Each row below is a small network's average activation on inputs in which a field has the value named, seen along a few directions.
Values that are neighbours, or in one group, have similar rows; names and order tell nothing.

Other fields vary at random and push rows far along two fixed directions, the same in every table; ignore that.
To show where, the next rows are all for the same value of a field, averaged over different records:
8, 11, -23, 12, -10, 8, -15, -8, -2, -12, -7, 5, -22, -10
-7, -6, -25, 12, -28, 0, -6, -19, 12, 11, -22, -9, -29, -39
-41, -46, 2, -26, -27, -10, 28, -20, 39, 57, -3, -50, 36, -34
18, 27, -16, 18, 1, 7, -18, 2, -22, -32, -5, 27, -36, 6
4, 1, 0, 4, -2, -4, -1, 2, -1, -8, 3, 5, 2, 0
11, 10, 2, 8, 12, 6, -13, 5, -13, -20, 3, 13, -5, 16
-12, -7, -17, 2, -17, -4, 0, -14, 11, 12, -11, -11, -13, -22
-25, -30, 5, -25, -13, -9, 19, -7, 28, 33, -3, -35, 35, -20

Values of GUTOF:
nas: 29, 4, -12, 25, 6, 2, -8, 20, -30, -37, 11, 12, -32, 11
salak: 3, 3, 11, -10, 10, 2, 8, 10, -3, 3, -1, -1, 19, 5
muze: -14, 13, 42, -20, 38, 8, -1, 10, -1, 2, 18, 13, 35, 29
rosu: 3, -21, -8, 10, -25, -16, 31, -6, 9, 20, -22, -25, 8, -15
tobi: -7, -2, 24, -16, 10, -6, 16, 6, 4, 2, 7, 1, 39, 35
tekol: 3, 47, -40, 38, -24, 8, -42, -32, -6, -18, -30, 40, -82, -23
kavab: -21, -12, 2, -16, 0, -3, -11, -22, 21, 24, 6, -11, -7, -39
tas: 36, 4, 41, -13, 46, 3, 24, 50, -23, -25, 39, 5, 50, 83
mave: 13, 4, 12, -5, 23, 8, -12, 23, -23, -11, 16, 19, 1, 17
The values of GUTOF form a 3 by 3 grid.
Q: Which values are neighbours of kavab? Give them in the order they are listed.
A: muze, mave
Q: Which values are neighbours of tas? Give them in the order they are listed.
A: nas, salak, rosu
A value of GUTOF combines one of 3 hidden first parts with one of 3 second parts; all combinations occur once.
Q: muze and tekol share the first part; muze and tas share the second. Which value has the first part of tas and the second part of tekol?
A: rosu

Values of POBO:
puseb: 4, 3, -8, 15, -16, -4, 4, -9, -2, 2, -12, 8, -9, 4
tilo: -16, 10, 30, -22, 23, 9, -7, 5, 17, 3, 14, -1, 35, 18
deg: 10, 29, -2, 19, -3, 6, -19, -8, -9, -17, -15, 29, -22, 14
bilum: -21, -27, 41, -43, 30, -1, 23, 18, 12, 24, 33, -13, 72, 14
tofa: -30, -36, -27, 1, -42, -14, 3, -40, 28, 47, -15, -39, -36, -79
rizuv: 4, -13, -2, -1, -2, -8, 15, 4, 2, 0, -2, -19, 8, 1
pesu: 26, 19, -11, 17, 14, 7, -14, 20, -29, -37, 5, 23, -29, 11
zino: 22, 13, -21, 15, -5, 5, -5, 10, -19, -22, -8, 12, -18, 18
The values of POBO form a ring.
Q: Which values are neighbours of rizuv? Give them in the order they are listed.
A: pesu, zino
Q: Which values are neighbours of bilum? Give them in the order they are listed.
A: tilo, tofa
